These are the activations of a small neural network, seen along a few directions. Each row is one input.
In each table, some parts of the input vary, and every possible input appears once, in random order.
A made-up example of a description, with smaller parts first: line(4) and (point or line(9) or (values(2) and ring(8))).
Shared parts are said once, and a part with two or three values counts as separate values.
In the rows, 128 means zero.

Other details of the inputs vary at random and push rows far along two fixed directions, the same in every table; ignore that.

Rows:
R1: [115 120 135 147 129 121 151 121 130 132 119 117 140]
R2: [129 118 126 139 119 120 153 116 134 133 117 125 136]
R3: [123 134 129 112 137 129 109 133 120 122 142 133 131]
R4: [129 114 121 140 117 122 152 126 142 137 120 124 123]
R5: [129 116 130 146 123 115 150 117 143 123 120 126 130]
R6: [120 132 131 117 139 136 111 127 111 131 140 133 128]
R7: [124 117 128 139 121 112 149 127 139 128 115 124 136]
R8: [113 120 132 146 126 116 147 127 129 131 115 117 138]
R9: [120 131 129 110 131 131 110 131 116 122 138 136 128]
R10: [114 133 131 114 134 132 106 130 113 125 137 133 127]
R11: [124 135 128 113 131 136 115 132 122 136 143 132 122]
R12: [126 139 125 115 130 137 115 127 124 135 145 129 126]
R13: [124 139 131 115 134 135 113 132 128 130 147 127 127]
R14: [125 114 126 142 116 113 147 122 138 123 112 131 125]
R15: [126 130 127 107 130 129 108 130 122 121 136 139 126]
R16: [227 182 142 174 139 181 107 178 119 110  54 100 116]
R17: [136 133 123 117 133 131 111 118 125 122 142 139 121]
R18: [128 135 127 114 135 137 114 123 116 128 142 133 131]
R19: [126 130 130 113 135 135 114 128 114 128 141 136 128]
R20: [116 121 129 140 114 120 150 132 136 136 115 120 128]
R21: [127 116 126 145 121 110 146 123 142 123 116 128 129]
R22: [121 118 133 143 125 121 153 122 133 129 120 120 140]
R23: [130 113 127 144 120 116 151 118 136 130 117 131 124]
R24: [118 123 129 142 119 117 150 133 139 136 119 117 132]
R25: [135 133 118 115 128 136 115 126 132 130 144 131 120]
R26: [131 134 131 111 137 132 111 126 127 121 142 134 131]
R27: [132 129 128 109 134 133 112 126 120 127 139 139 125]
R28: [129 132 119 114 131 129 109 136 136 125 143 132 121]
R29: [117 121 129 146 124 124 151 117 125 137 118 119 138]
R30: [127 130 119 111 126 132 111 135 133 125 140 135 116]
Each input here is: ring(5) and (values(2) or line(4)).
- The inputs of R24 and R20 match in every part but the ring(5) part. If R3 is changed in the same way as R24 into R20, which row does it become? => R9
- Which other rows does R13 become when the values(2) part takes its other values? List them by row number. => R16
- Which other rows agree with R27 in the ring(5) part? List them by row number. => R4, R6, R11, R19, R23

Rows:
R31: [107 121 125  72 139 134 113 102 120 143 193 148 137]
R32: [117  99 132 163 115 102 173  95 124 124  96 131 144]
R33: [136 115 146 216  85 115 235 157 146 152  21  74 153]
R34: [140  91 108 153  94 102 169 116 169 123 101 138 101]
R35: [173 167 108  70 152 151  30 150 149  98 178 157  87]
R36: [248 209 156 170 166 205  80 173 101 107  70 101 118]
R37: [225 195 156 162 161 187  63 190  71  93  39 120 112]
R38: [133 111 144 229  89 110 223 145 135 147  18  86 135]
R39: [122 104 133 147 112 105 183 108 134 128  99 119 161]
R40: [121 112  98  64 115 114 101 124 160 123 188 163 107]
R41: [ 84 115 129  69 140 114  96 129 113 123 173 149 141]
R42: [150 175 134  78 173 157  34 130 102  92 173 148 129]
R43: [ 54  79 108 127 107  95 176  84 136 162 165 134 126]
R44: [ 87 129 113  94 140 131  99 115 133 144 199 131 124]
R45: [ 81 120 131  89 150 108  90 125 125 113 181 142 135]
R46: [ 89 125 111  74 130 138 107 119 120 153 191 138 130]
R47: [214 168 148 174 143 177 119 144  94 122  65 115 115]
R48: [ 23  69 125 152  93  60 214  99 173 157 152 109 149]
- What is each input in this table made of? => values(3) and (point or ring(5))
- The inputs of R43 and R44 match in every part but the values(3) part. If R47 is changed in the same way as R43 into R44, which row does it become? => R36
- Which other rows does R37 become when the values(3) part takes its other values? List them by row number. => R41, R45
- Which other rows agree with R41 in the values(3) part? List them by row number. => R31, R33, R39, R40, R46
